Here are a small network's activations along a few directions, averaged over the inputs that share one value of a field.
Related values have similar rows: they may be neighbours, one step apart, or belong to one group.
(in the rows, 500 means zero)
Strong random noise was added to every row along 5 fixed directions; ignore it. To show where, here is one row again and again, with new noise each time:
[528 279 391 576 418 404 499 582 437 436 460 469 395 512 515 607 363 669
 493]
[552 447 366 539 489 372 519 537 444 396 428 492 381 485 581 514 332 688
 495]
[495 715 544 454 667 509 442 485 458 505 560 628 397 478 590 411 477 521
 541]
[364 559 539 631 582 449 478 594 450 484 567 477 494 493 480 494 509 367
 430]
[520 532 418 504 462 605 592 478 550 429 422 403 610 455 536 475 654 456
 349]
[524 424 355 580 408 501 579 542 517 352 377 353 570 470 505 537 551 503
 355]
[507 453 451 522 490 510 517 524 482 473 487 488 474 487 534 522 502 553
 454]


Field C:
c8: [484 625 417 604 521 456 537 542 544 340 362 330 560 488 516 470 585 300
 395]
c4: [403 543 486 579 371 477 643 477 560 503 434 357 729 555 501 462 549 505
 330]
c9: [412 102 618 658 341 409 511 624 470 633 685 559 457 586 426 675 398 622
 523]
c7: [479 591 539 568 568 438 493 504 499 515 570 546 419 506 608 436 412 506
 546]
c5: [508 324 529 495 392 447 365 589 474 486 477 475 527 549 290 626 422 466
 606]
c6: [417 448 462 477 459 388 554 452 477 584 563 414 542 467 434 459 385 500
 544]
c1: [467 446 610 427 566 597 468 492 469 690 566 518 549 472 373 551 607 342
 564]
c2: [562 355 640 491 427 554 324 577 520 425 496 540 518 576 266 597 531 376
 596]
c3: [490 696 428 516 554 470 535 413 565 393 379 429 548 466 517 440 574 297
 493]
C is arranged as a ring.
Question: List every value one step from c3, in the order listed.
Answer: c8, c1
Question: List every value one step from c2, in the order listed.
Answer: c4, c5

Field Y:
y14: [490 421 514 353 395 633 668 345 694 633 470 430 762 376 459 394 588 439
 340]
y13: [461 321 570 472 466 677 416 546 500 667 674 605 403 546 572 677 660 619
 566]
y8: [721  39 488 461 148 640 398 569 533 318 394 460 633 614 364 712 667 705
 569]
y7: [656 765 335 388 508 650 410 468 581 242 236 353 530 394 521 537 659 359
 509]
y4: [458 701 452 490 539 297 411 525 416 355 530 575 350 578 456 479 240 717
 599]
y15: [329 394 717 638 581 403 231 718 335 408 718 669 320 566 272 640 375 366
 546]
y9: [406 598 396 498 599 342 570 419 423 767 587 477 382 442 624 431 245 625
 592]
y11: [558 382 594 284 452 674 573 253 536 818 591 590 568 483 552 404 546 505
 600]
y18: [155 636 648 706 753 422 572 666 496 630 716 513 379 463 536 365 448  74
 404]
y10: [653 337 601 380 537 705 584 367 506 750 606 618 479 482 721 632 704 658
 568]
y16: [744 587 344 440 403 511 483 400 490 283 232 277 583 400 496 451 542 488
 554]
y2: [233 200 505 599 297 550 752 489 586 779 637 310 761 592 322 528 590 478
 252]
y3: [725 471 485 445 430 617 455 515 434 362 385 658 393 557 636 570 639 665
 580]
y5: [351 304 595 639 382 478 514 642 500 468 491 314 736 520 219 605 500 317
 403]
y6: [507 456 391 484 560 435 559 559 498 590 473 445 369 451 580 539 428 594
 506]
y12: [428 809 548 459 668 521 604 392 602 602 608 664 546 539 678 226 577 508
 327]
y1: [410 407 686 585 534 609 527 505 535 685 668 691 495 634 558 565 662 430
 462]
y17: [353 310 492 607 438 293 659 467 463 686 519 352 647 408 408 430 383 435
 379]
Y is arranged as a ring.
Question: List every value one step from y11, in the order listed.
Answer: y16, y17
Question: List every value one step from y15, in the order listed.
Answer: y8, y12
Question: List every value one step from y7, in the order listed.
Answer: y9, y6
Question: List every value one step from y2, in the order listed.
Answer: y4, y5
